Here are a small network's activations along a few directions, averaged over the inputs that share one value of a field.
Values that are neighbours, or in one group, have similar rows; names and order tell nothing.
In the rows, 500 means zero.
Strong random noise was added to every row along 5 fixed directions; ignore it. To show where, here is one row again and again, with new noise each time:
[387 447 529 393 411 562 444 716 403 510 455 663 297 514 399]
[466 467 483 557 645 432 409 382 543 518 586 573 581 561 463]
[373 624 447 489 480 265 398 292 431 419 628 589 501 536 681]
[630 577 400 522 468 603 605 403 513 463 739 485 647 320 788]
[527 370 481 390 529 838 557 887 546 621 469 609 518 459 247]
[496 664 443 430 303 482 544 484 500 571 657 462 542 313 678]
[681 530 601 625 300 551 541 397 653 809 676 272 495 141 561]


Values of F:
f8: [484 519 375 355 566 558 551 617 327 185 440 528 447 590 645]
f10: [405 697 538 462 427 374 397 512 608 648 355 435 526 503 209]
f3: [893 224 485 724 791 881 747 435 474 309 520 450 557 474 758]
f9: [529 508 572 634 478 343 421 231 619 699 607 350 569 362 533]
f2: [382 638 503 449 500 296 400 468 582 537 268 532 561 675 390]
f5: [523 626 504 476 386 449 638 328 456 448 626 352 563 349 780]
f11: [447 419 533 413 427 457 451 703 453 557 358 469 325 593 235]
f1: [553 439 626 557 483 553 502 442 370 400 504 510 434 407 616]
f7: [474 447 465 594 499 304 487 316 444 384 471 505 412 683 599]
f6: [610 512 334 499 525 701 616 592 473 327 605 595 518 550 646]
f12: [608 558 335 474 421 706 687 574 483 296 542 585 617 504 797]
f4: [440 423 649 494 513 429 537 485 294 258 444 513 307 490 669]
Each value of F is a pair of two hidden parts, and every pair occurs once (6 first parts, 2 second parts).
Question: Changing only the second part turns f2 into f3. f10 has the same second part as f2; what does that change turn f10 into?
Answer: f8
Question: Changing only the second part turns f4 into f1. f11 has the same second part as f4; what does that change turn f11 into?
Answer: f6

Values of C:
c5: [285 599 604 414 430 332 408 453 317 441 483 653 326 505 659]
c12: [622 206 628 502 540 774 651 722 415 583 507 438 400 393 477]
c2: [412 415 559 384 289 495 497 581 258 439 649 628  99 378 663]
c11: [568 268 658 664 617 314 461 255 416 435 454 305 401 485 443]
c4: [400 611 536 334 433 583 527 678 358 344 436 418 436 430 504]
c10: [701 422 511 664 424 579 615 432 378 310 447 456 100 521 655]
c6: [665 612 318 470 403 721 568 576 613 575 619 557 788 340 571]
c1: [428 667 344 366 324 495 643 619 675 659 467 383 753 587 450]
c3: [684 614 519 596 678 544 517 424 651 463 430 406 650 510 470]
c9: [401 437 720 512 439 419 353 530 625 777 531 450 412 393 126]
c8: [676 330 553 679 644 729 486 518 590 483 368 668 512 480 521]
c7: [459 381 441 625 432 401 352 447 462 483 496 650 236 625 568]
Each value of C is a pair of two hidden parts, and every pair occurs once (6 first parts, 2 second parts).
Question: Changing only the second part turns c3 into c10. c6 has the same second part as c3; what does that change turn c6 into?
Answer: c7
Question: Changing only the second part turns c4 into c11. c5 has the same second part as c4; what does that change turn c5 into?
Answer: c12
